Each row below holds a small network's activations on one input, seen along a few directions.
Each table varies a few parts of the input and shows all the possible inputs, shuffled.
A made-up example of a description, with smaller parts first: one of 3 separate values, together with either a single point or one of 9 places along a line or (one of 6 places along a line, together with one of 8 places around a ring).
Shared parts are said once, and a part with two or three values counts as separate values.
In the rows, 128 means zero.

Other details of the inputs vary at random and push rows far along two fixed directions, the same in every table; ignore that.

Rows:
R1: [ 73 223  99 122 177 169 166 155 128 123 120 116]
R2: [166  71 142 133 110  97  97 138 109 110 150 138]
R3: [135 206 130 142 151 122 143 146 155 122 145 108]
R4: [ 89 222 111 105 177 183 142  95 144 176 131 116]
R5: [133  57 171 142 139  88  74 145 129 141 123 122]
R6: [180 100 170 127 112  53 100 181 154  84 197 117]
R7: [146  73 135 146 105  90  86 128 141  97 136 137]
R8: [145  75 144 135 101 105  89 138 152 101 137 145]
R9: [124 194 123 138 151 129 144 141 153 112 158 125]
R10: [ 99 234  97 119 155 171 192 116 118 161 132 104]
R11: [179  69 149 138 110  95  96 142 118 131 135 124]
R12: [193 105 171 142 137  67  77 170 140 113 179 106]
R13: [ 81  61 104 121 110 180 174  82  47 164  38 153]
R14: [149  10 109 112  74 127 131  90  64 106  78 177]
R15: [165 100 167 141 122  80  68 168 190 107 180 115]
R16: [139 185 136 124 151 136 133 143 133 168 157 107]
R17: [ 98 219 103 122 152 189 184 120 152 140 133 128]
R18: [ 72 204 120 136 168 163 183 143 133 158 108 115]
R19: [101  93  84 130  76 175 192  69  88 137  36 161]
R20: [ 93 225 102 108 151 186 203 110 127 160 136 111]
R21: [131  50 160 151 121  80  88 160 146 123 115 125]
R22: [119 199 134 129 141 143 143 151 163 116 164 132]
R23: [ 99  78  83 106  86 200 178  57  52 138  55 181]
R24: [130 193 131 125 139 128 162 142 140 154 158 100]
R25: [171 104 164 138 136  70  49 156 155 110 178 116]
R26: [120 207 126 122 146 127 145 148 158 111 156 131]
R27: [120 204 122 137 162 118 115 133 164 134 153 104]
R28: [ 82  87  67 113  89 170 163  55  86 118  49 176]
R29: [ 64 210 104 103 200 167 117 129 117 147 126 114]
R30: [127 194 137 130 145 140 151 143 171 133 151 117]
R31: [150  74 142 124 119  91  74 124 130 108 141 142]
R32: [117 181 136 118 163 146 103 127 162 149 171 110]
R33: [ 78  58 103 124  87 162 201  86  54 142  30 148]
R34: [160  74 152 126  84  98 125 145 123  95 148 140]
R35: [158 104 176 130 138  57  90 211 143  82 181  94]
R36: [152  73 144 137 105 102  94 131 162 117 128 131]
R37: [147  77 151 128 111 110  74 126 132 116 139 143]
R38: [179 108 164 141 115  59 101 177 147  92 193 111]
R39: [110  76  89 107  89 198 182  53  62 153  48 165]
R40: [106  78  86 106  92 202 177  61  66 147  60 168]
R41: [122  16 112 117 104 140 122 117  51 105  65 151]
R42: [131  54 138 137 120  85  77 158 134  86 116 131]
R43: [160  73 153 137 112  94  76 125 136 140 127 127]
R44: [124 200 126 129 177 127 103 122 146 148 158 103]
R45: [ 91 216  99 127 156 164 150 109 152 170 129 118]
R46: [123 194 131 117 142 149 163 144 150 137 173 106]
R47: [164  70 149 140 119  92  74 123 134 132 124 125]
R48: [127 202 123 130 149 123 162 139 131 132 159  97]
R49: [136 196 127 142 146 128 144 146 157 133 139 113]
R50: [136  23 104 146  75 125 124  81 105 119  53 157]
Description of these inputs: one of 5 places around a ring, together with either one of 2 separate values or one of 8 places around a ring.
The inputs of R13 and R33 match in every part but the place on the ring of 5. If R12 is changed in the same way as R13 into R33, which row does it become?
> R48
Which other rows does R13 become when the choice among 2 separate values takes its other values? List them by row number.
> R41
Which other rows does R22 become when the place on the ring of 5 takes its other values? List them by row number.
> R8, R23, R34, R37
Which other rows does R47 become when the place on the ring of 5 takes its other values? List them by row number.
> R10, R11, R49, R50
Which other rows does R29 become when the choice among 2 separate values takes its other values? List them by row number.
> R5

Rows:
R51: [153  91 130 126  96 122 153 127 100 109 118 135]
R52: [101 232 107 129 154 146 154 127 166 135 151 121]
R53: [124 161 124 135 149 121  99 124 163 134 138 123]
R54: [112 145 105 126 113 162 189 109 103 130 101 133]
R55: [120 125 141 129 136 123 137 153 126 136 128 116]
R56: [165 117 161 137 129  95  75 147 171 133 164 117]
R57: [ 81 142 101 119 143 181 156  91 100 164  79 140]
R58: [156  36 140 147  73  86 126 136 122  77  91 145]
R59: [ 88 112  93 121 128 181 157  76  79 159  66 145]
R60: [116  86 128 139 129 115 100 121 124 123  95 136]
R61: [128 117  97 114  95 161 169  76  95 135  99 153]
R62: [149  91 163 137 128  86 109 171 132 121 151 107]
R63: [100 113  93 116 119 166 123  80 116 124  89 159]
R64: [ 99 242 116 120 170 152 157 155 154 116 168 113]
R65: [169 127 161 140 115  91 106 156 173 117 172 121]
R66: [ 90 101  92 114 115 170 179  93  65 143  66 143]
R67: [133  95 153 143 129  79 100 168 143 106 133 112]
R68: [117 231 120 126 155 152 158 127 159 153 170 110]
R69: [ 71 104  84 116 130 180 142  79  85 130  60 162]
R70: [168  27 141 137  83 101  89 103 121 120 106 144]
R71: [172  29 140 128  85 103  85 101 110 121 113 146]
R72: [106 101 110 114 122 151 164 111  75 141  94 134]
R73: [104 143 114 114 152 160 134 106  94 159 114 128]
R74: [168  95 148 132 119  98  77 132 144 129 151 126]
R75: [ 80 231 122 115 192 146 136 163 149 133 169 101]
R76: [122 247 119 122 163 149 152 136 158 152 183 111]
R77: [173 133 159 135 126  87 122 175 146 108 173 111]
R78: [168 100 162 141 107  92 123 168 150 103 146 119]
R79: [153 106 145 133 108  93  96 145 159  87 158 137]
R80: [154 160 171 134 175  88  71 184 159 140 196  92]
What is each input in this table made of?
> one of 5 places around a ring, together with either one of 2 separate values or one of 4 places along a line
The inputs of R72 and R61 match in every part but the place on the ring of 5. If R62 is changed in the same way as R72 into R61, which row does it become?
> R68
Which other rows does R60 become when the choice among 2 separate values takes its other values? List them by row number.
> R69
Which other rows does R63 become when the choice among 2 separate values takes its other values? List them by row number.
> R53
